These are the activations of a small neural network, seen along a few directions. Each row is one input.
Each table varies a few parts of the input and shows all the possible inputs, shuffled.
Descriptions start from the smaller parts, as in this example, which fits no table here: one of 3 separate values, together with either a single point or one of 9 places around a ring or (one of 6 places along a line, together with one of 8 places around a ring).
Shared parts are said once, and a part with two or three values counts as separate values.
(in the rows, 128 means zero)

Other details of the inputs vary at random and push rows far along two fixed directions, the same in every table; ignore that.

Rows:
r1: 92, 139, 102, 102, 184, 134, 66, 151, 103, 196, 123
r2: 113, 110, 102, 92, 102, 144, 163, 170, 180, 161, 140
r3: 169, 123, 113, 190, 120, 142, 216, 87, 153, 64, 165
r4: 86, 131, 92, 18, 164, 120, 44, 137, 121, 179, 107
r5: 135, 74, 120, 92, 132, 141, 184, 154, 157, 148, 118
r6: 85, 135, 138, 64, 148, 128, 41, 153, 110, 151, 96
r7: 117, 92, 124, 79, 103, 137, 162, 153, 177, 161, 135
r8: 127, 78, 123, 121, 113, 157, 207, 151, 167, 172, 104
r9: 127, 88, 117, 108, 72, 156, 181, 160, 168, 148, 146
r10: 185, 144, 139, 226, 72, 137, 232, 100, 128, 49, 175
r11: 161, 165, 123, 237, 80, 105, 173, 80, 145, 95, 136
r12: 135, 73, 129, 124, 77, 168, 203, 194, 177, 146, 115
r13: 156, 121, 119, 217, 120, 137, 203, 81, 140, 87, 165
r14: 124, 88, 129, 88, 34, 148, 224, 154, 177, 125, 112
r15: 111, 117, 100, 95, 184, 121, 82, 161, 110, 165, 131
r16: 158, 170, 157, 175, 153, 96, 91, 80, 68, 82, 173
r17: 157, 138, 126, 235, 145, 138, 182, 80, 118, 71, 159
r18: 80, 144, 124, 68, 155, 117, 41, 127, 125, 146, 118
r19: 144, 127, 176, 189, 111, 157, 163, 97, 134, 49, 108
r20: 120, 182, 129, 167, 186, 115, 61, 35, 85, 90, 143
r21: 163, 161, 158, 160, 150, 107, 90, 68, 76, 78, 172
r22: 119, 152, 112, 96, 122, 116, 107, 172, 106, 168, 149
r23: 92, 151, 148, 78, 162, 119, 32, 153, 78, 146, 96
r24: 118, 140, 137, 64, 151, 100, 65, 138, 91, 161, 146
r25: 111, 123, 142, 88, 180, 131, 60, 158, 122, 166, 109
r26: 136, 75, 107, 82, 105, 139, 202, 132, 171, 148, 139
r27: 118, 93, 100, 76, 85, 144, 208, 130, 187, 125, 111
r28: 149, 181, 157, 189, 187, 116, 56, 106, 50, 80, 160
r29: 143, 203, 133, 251, 149, 77, 74, 73, 89, 79, 132
r30: 157, 117, 135, 208, 155, 140, 170, 105, 118, 68, 145
r31: 125, 107, 108, 158, 59, 127, 179, 172, 171, 177, 83
r32: 85, 136, 85, 36, 141, 126, 80, 133, 142, 195, 100
r33: 124, 118, 131, 66, 131, 123, 89, 134, 132, 157, 134
r34: 104, 140, 121, 84, 191, 122, 50, 122, 101, 136, 102
r35: 147, 154, 161, 206, 177, 129, 72, 97, 78, 71, 148
r36: 86, 131, 119, 99, 170, 137, 76, 134, 116, 172, 81
r37: 166, 100, 148, 190, 140, 134, 194, 93, 131, 65, 137
r38: 113, 83, 119, 118, 99, 156, 183, 190, 176, 156, 117
r39: 97, 142, 88, 130, 156, 87, 21, 127, 106, 201, 85
r40: 93, 148, 145, 73, 157, 114, 35, 157, 81, 144, 99
r41: 110, 145, 124, 87, 152, 114, 52, 159, 83, 171, 154
r42: 144, 116, 144, 110, 104, 137, 169, 168, 127, 147, 124
r43: 163, 122, 137, 212, 101, 149, 212, 99, 167, 61, 167
r44: 107, 127, 102, 23, 147, 119, 65, 155, 150, 191, 129
r45: 110, 119, 135, 84, 170, 117, 67, 154, 124, 160, 126
r46: 131, 92, 102, 99, 97, 143, 216, 127, 180, 168, 133
r47: 100, 144, 136, 80, 141, 127, 48, 116, 109, 134, 117
r48: 168, 172, 168, 191, 181, 112, 50, 39, 70, 48, 173
r49: 119, 92, 108, 89, 114, 140, 177, 137, 164, 186, 129
r50: 185, 119, 178, 215, 115, 152, 189, 86, 135, 39, 136
r51: 128, 143, 131, 74, 124, 109, 111, 156, 109, 168, 138
r52: 79, 138, 114, 78, 173, 125, 63, 137, 113, 180, 94
r53: 173, 187, 177, 206, 180, 114, 81, 88, 53, 61, 143
r54: 133, 95, 113, 104, 70, 157, 193, 163, 178, 143, 142
r55: 175, 162, 120, 245, 57, 101, 213, 65, 161, 65, 145
r56: 104, 169, 144, 97, 157, 122, 47, 146, 78, 141, 103
r57: 106, 170, 130, 83, 131, 110, 79, 133, 95, 137, 123
r58: 145, 189, 115, 214, 195, 107, 83, 43, 78, 77, 182
r59: 125, 94, 117, 96, 77, 158, 189, 218, 150, 181, 109
r60: 109, 83, 132, 104, 75, 157, 203, 169, 199, 124, 88
r61: 150, 176, 151, 198, 159, 113, 103, 124, 66, 86, 158
r62: 157, 139, 141, 193, 76, 132, 219, 60, 175, 20, 153
r63: 136, 71, 89, 107, 84, 154, 236, 159, 191, 148, 139
r64: 117, 93, 96, 140, 82, 126, 150, 154, 168, 195, 70
r65: 140, 94, 113, 106, 50, 142, 226, 169, 169, 139, 148
r66: 98, 146, 78, 117, 137, 72, 38, 100, 118, 199, 109
r67: 160, 152, 170, 180, 170, 99, 86, 91, 65, 68, 154
r68: 150, 127, 148, 214, 132, 138, 177, 116, 141, 63, 156
r69: 108, 150, 137, 99, 175, 122, 36, 171, 69, 168, 130
r70: 97, 129, 126, 65, 111, 127, 85, 129, 137, 134, 110
r71: 149, 162, 128, 154, 203, 92, 60, 46, 76, 75, 176
r72: 129, 115, 139, 111, 71, 145, 195, 169, 151, 126, 96
r73: 134, 79, 148, 98, 100, 151, 166, 166, 155, 146, 117
r74: 103, 110, 101, 54, 168, 126, 88, 162, 128, 216, 108
r75: 161, 126, 115, 235, 85, 106, 183, 56, 154, 91, 124
r76: 101, 138, 127, 63, 107, 116, 97, 140, 120, 137, 114
r77: 145, 169, 149, 190, 199, 123, 74, 55, 83, 38, 118
r78: 106, 89, 137, 107, 86, 159, 188, 166, 188, 129, 85
r79: 141, 91, 155, 101, 104, 151, 171, 180, 135, 154, 106
r80: 113, 110, 126, 83, 56, 141, 194, 172, 160, 149, 105
Each input here is: one of 4 places along a line, together with either one of 2 separate values or (one of 3 separate values, together with one of 6 places along a line).
Changing only the place on the line of 4 turns r11 into r55. The same change can be made to r43. Which row results? -> r2
Changing only the place on the line of 4 turns r14 into r23. The same change can be made to r49. Which row results? -> r8
Changing only the place on the line of 4 turns r12 into r9. The same change can be made to r42. Which row results? -> r16
Change only the choice among 3 separate values in r67. List by row number the other rows that result. -> r28, r40
Start at r58 and move only the place on the line of 6, one step at a time. The first step leads to r3. Which rows follow, in order? -> r2, r54, r65, r22
Change only the choice among 2 separate values in r75. List by row number the other rows that result. -> r11

Rows:
r81: 147, 143, 133, 205, 158, 127, 134, 64, 122, 74, 146
r82: 164, 143, 173, 192, 146, 132, 141, 104, 93, 40, 152
r83: 136, 88, 118, 121, 75, 139, 197, 170, 166, 164, 106
r84: 143, 91, 144, 114, 115, 155, 199, 140, 153, 101, 141
r85: 146, 97, 116, 137, 101, 137, 196, 119, 164, 136, 129
r86: 106, 125, 113, 73, 102, 124, 115, 156, 147, 167, 122
r87: 139, 114, 127, 153, 85, 142, 198, 153, 148, 130, 118
r88: 104, 111, 113, 106, 128, 135, 111, 172, 141, 181, 99
r89: 128, 162, 164, 126, 173, 121, 58, 95, 74, 72, 143
r90: 125, 173, 135, 136, 172, 93, 31, 81, 78, 113, 130
r91: 95, 115, 112, 85, 118, 128, 108, 148, 151, 166, 96
r92: 97, 142, 101, 64, 173, 115, 54, 147, 106, 193, 122
r93: 100, 140, 99, 63, 168, 116, 50, 149, 114, 193, 139
r94: 160, 159, 145, 212, 131, 122, 134, 94, 106, 74, 159
r95: 130, 118, 127, 131, 75, 135, 194, 129, 157, 116, 116
Changing only one part turns r89 into r82. The same change can be made to r91. Which row results? -> r88
What is each input in this table made of? -> one of 3 separate values, together with either a single point or one of 4 places along a line
Which other rows agree with r92 in the choice among 3 separate values? List them by row number. -> r81, r84, r85, r93
